These are the activations of a small neural network, seen along a few directions. Each row is one input.
In each table, some parts of the input vary, and every possible input appears once, in random order.
Descriptions start from the smaller parts, as in this example, which fits no table here: line(6) and (point or line(9) or (values(2) and ring(8))).
Shared parts are said once, and a part with two or three values counts as separate values.

Other details of the inputs vary at random and push rows far along two fixed directions, the same in every table; ignore that.

Rows:
row 1: [-14   5 -19  -1   0 -18 -30 -53 -39 -20   6]
row 2: [ 8 16 -7 31 12  9 28 22 19 16  5]
row 3: [  6 -26  15   6  -8  17  24  71  43   8  -7]
row 4: [ 29 -11 -47 -65  17  42 -19   1 -68 -12  39]
row 5: [-13 -10  41  28   6  -4   4  18  13  20  -1]
row 6: [-4 -6 14 39 -1 14 48 35 24 19  9]
row 7: [-53   7  43  27  11 -19  -1 -23   0  21 -18]
row 8: [-37  -5  33  54  -8 -32  10 -24  12   7 -15]
row 9: [-67  -1  34 -10 -25 -52 -35 -48   6  -1 -27]
row 10: [ 59  21  -4  28   6   7  37  36  48   4 -16]
row 11: [ 13  29 -13 -33  -5 -14 -43 -41 -25  -7  -4]
row 12: [-25  49  17   9  11 -33 -48 -35  -2   1 -34]
row 13: [ 25 -42 -23 -55  -4  18  -5 -21 -55 -29  50]
row 14: [-87   1   7  -8  -8 -34 -29 -62  -3 -11 -18]
row 15: [ 51 -11 -33 -53  -5  19 -13  13 -50  -8  44]
row 16: [-11  49  12  27  21  -8  -3  -3  24  17 -41]
row 17: [ -6  37 -35 -24  11   7 -30 -40 -24 -16   7]
row 18: [ 36 -18  26  20 -14  10  47  59  24  22  15]
row 19: [ 11 -56 -55 -65 -23  37 -17  -8 -40 -43  34]
row 20: [-15  16  15  17   7 -41 -12 -45  -7  -6 -11]
row 21: [-41 -12  32  20 -15 -39   7 -18  41  -1 -33]
row 22: [ 70  16 -23  44   1  33  44  57  56   6 -13]
row 23: [ 15 -29   4   7   1  42  52  82  49  16  -9]
row 24: [ 49 -18 -34 -44  12  38 -19  29 -47  -4  38]
Each input here is: line(4) and ring(6).
Changing only the line(4) part turns row 2 into row 17. The same change can be made to row 20. Which row results?
Answer: row 10
Change only the ring(6) part in row 14. List by row number the other rows that result.
Answer: row 3, row 9, row 19, row 21, row 23
A walk changes only the line(4) part. It starts at row 16 and steps to row 4. List the rest of the walk in order.
Answer: row 7, row 23
A walk changes only the ring(6) part. It starts at row 13 and steps to row 8. List the rest of the walk in order.
Answer: row 6, row 7, row 5, row 18

Rows:
row 25: [-69 -26  28 -13 -11 -30 -26 -45 -33  -4   9]
row 26: [ 21  -8 -22 -20   6  20  -5   4 -26  -8  21]
row 27: [19  6 -1 18  3  7 22 23 30  6 -6]
row 28: [-37  30  26  36   1 -32  -6 -21  27  11 -36]
row 29: [ 47  -8 -18  10   2  34  36  56  28   4   8]
row 30: [ 57 -20 -47 -49   1  48   5  34 -19 -13  32]
row 31: [-26  15  -2  -9  -3 -26 -31 -48 -17 -10  -9]
row 32: [  3   3  -4  -6   1  -5  -8 -13 -20  -2   7]
row 33: [ 1 11 13 22  6 -5 11  3 11  9 -7]
row 34: [-25 -24  41  51 -16 -12  49  44  75  19 -33]
row 35: [  3   3 -12 -20  -3  -2 -20 -16 -13 -11   2]
row 36: [ 7  8 11 16  3 -3  4  8  9 10 -6]
row 37: [ -3   7   0 -11   6  -3 -14 -12 -19  -2   4]
row 38: [  2   2 -15 -25   4  10 -17 -16 -34  -9  15]
What do these inputs look like to the network?
Answer: values(2) and (point or ring(6))
Changing only the values(2) part turns row 35 into row 36. The same change can be made to row 28. Which row results?
Answer: row 38

Rows:
row 39: [-48  -1  25  26  -7 -32 -15 -40 -22   5  -6]
row 40: [-31 -13   6 -24  -3  -3 -33 -20 -46   2  12]
row 41: [-47  10  21  13   3 -29  -8 -55   2   2  -8]
row 42: [-44  18   1  22   5 -24 -29 -53  11 -10 -26]
row 43: [-39  27  28  29  -8 -68 -21 -55  16  -7 -29]
row 44: [ 58 -20 -28 -12  -3  25   4  25   6 -25  13]
row 45: [ -5  -8 -47 -59   9  28 -36 -17 -42 -33   7]
row 46: [ 21  14  18  46  -2  21  35  65  72  18 -34]
row 47: [ -9  21  27  56  -9 -46  21  -3  52  19 -34]
row 48: [ -4 -15  -2 -27  -9 -15 -18 -46 -38 -14  14]
row 49: [  9  -8 -31 -62  -9  -3 -34 -20 -38 -16  17]
row 50: [ 21 -22 -22 -50   5  41   5  16 -19  -4  33]
row 51: [ -5 -10 -42 -60   7  27 -48 -26 -35 -26  13]
row 52: [  2 -17  26   3   2  -6  -7  20  -7   7   7]
row 53: [-69  17  48  25  -2 -35 -27 -30  -5  13 -19]
row 54: [ 55 -18  -5  10  -8  42  62  60  30   6  22]
row 55: [-45   7   7   0   5 -22  -2 -49 -17 -11  -8]
row 56: [ -5  -2 -50 -47   2   7 -15 -34 -42 -31  26]
row 57: [ 30   2 -13  47  10  29  51  58  58   4 -21]
row 58: [ 83  37 -36  -4  35  38  -2   2 -60   6  44]
row 59: [-14  15  -2  22   2 -15  11 -12  30   7  -8]
row 60: [ 58 -20  -8 -18  -6  57  50  77  21  10  27]
row 61: [ 29 -13 -36 -39  -5  36 -14  18 -16 -12   4]
row 62: [ -6   8  -1 -35  -5 -27 -35 -28 -16 -14   0]
row 63: [ 35 -17   9   3  -4   1  25  14  10  -5  16]
row 64: [ 28 -17  37  67  -1  -3  49  59  48  20  -3]
row 65: [-11  17  28  68  -5 -36   8  -4  55  12 -52]
row 66: [ 29 -12 -36 -14  -9  26  -2   5  -7 -17   5]
row 67: [ 40 -35 -20  19   8  50  58  72   6   5  30]
row 68: [ -7 -16  11  10  10  20  11  34   7  19  11]
row 69: [ 33  -5 -38 -35 -13  27   8   7 -15 -20  34]
row 70: [-18   8 -20 -14 -11   0 -34 -46 -23 -30  -3]
row 71: [-51  32  19  29 -12 -57 -16 -59  12   6 -31]
row 72: [ 17  14  10  37   5  10  47  63  75  33 -16]
row 73: [-19  12 -10 -30  -8 -16 -24 -26 -14   0  -6]
row 74: [-10 -13   7   9  12  19  19  40  -3  12   6]
row 75: [-51  16  36  29  -8 -48  -4 -55   3   8 -28]
row 76: [ 16 -15  38  51   1   3  39  73  46  39 -13]
row 77: [ -6   2  -5 -27   0 -14 -47 -27 -15 -24 -16]
row 78: [-26  -4  32  60   7  -9  24  11  32  22  -7]
row 79: [-23  -1   7 -29  -5 -12 -17 -30 -24   3  -3]
row 80: [ 13  -9  22   3  -3  -3  20  24  19  19 -10]
row 81: [ 11 -40 -25 -43  -5  10 -28 -24 -71 -20  44]
row 82: [ 49 -26  -4 -37  -1  21  14  37  -5  -4  23]
row 83: [ 8 13 -3 -8 -9  8 11 24 22  5  0]
row 84: [ 87  38 -29 -24  38  50  -8  39 -54  20  37]
row 85: [-39  21  42  43  10 -22  33  13  48  26 -39]
row 86: [-67  37  17  12   7 -46 -17 -38  14   5 -38]
row 87: [-51   6  31  30  -7 -27 -15 -39 -14   0  -2]
row 88: [ 20 -20 -44 -70  -5  22 -50 -18 -50 -31  13]
What do these inputs look like to the network?
Answer: values(2) and (point or (line(4) and line(6)))
Changing only the values(2) part turns row 71 into row 73. The same change can be made to row 58. Which row results?
Answer: row 84
Change only the values(2) part in row 61. List by row number the other rows that result.
Answer: row 66

Rows:
row 89: [ 26  40  15  79   7 -26  40  20  55  20 -35]
row 90: [ -8   6  76  85   5 -35  45  31  47  47 -17]
row 91: [ -2 -27 -16 -39  10  11 -23 -28 -75 -18  47]
row 92: [-7  9 40 58 10  4 52 54 38 42 -8]
row 93: [ 65 -50 -55 -44 -14  76  39  89  23 -18  31]
row 94: [ -8 -22 -25 -75  11  42 -45 -18 -84 -22  43]
row 95: [-43  53  44  51  -4 -80 -32 -86  -1   3 -37]
row 96: [ -5 -10  20  31 -10  -3  31  61  83  20 -41]
row 97: [-23  35 -26 -19  12 -16 -50 -77 -40 -17  -1]
row 98: [ 10 -40 -22 -47 -27  -1 -19 -39 -39 -38  34]
row 99: [-83   9  39  39 -15 -75 -17 -80  18 -10 -41]
row 100: [ 19  12 -59 -72   8  27 -54 -33 -64 -34  25]
row 101: [ 46 -39 -32  -9 -12  52  60  63  39  -6  22]
row 102: [ 84   9 -34 -23  10  54  25  83  28  13   4]
row 103: [-69  17  35 -15   7 -29 -52 -40 -30  17 -28]
What do these inputs look like to the network?
Answer: values(3) and line(5)
Changing only the line(5) part turns row 90 into row 103. The same change can be made to row 95. Which row results?
Answer: row 102
Change only the values(3) part in row 91. List by row number the other rows that result.
Answer: row 89, row 99
Change only the values(3) part in row 92. List by row number the other rows that result.
Answer: row 97, row 101
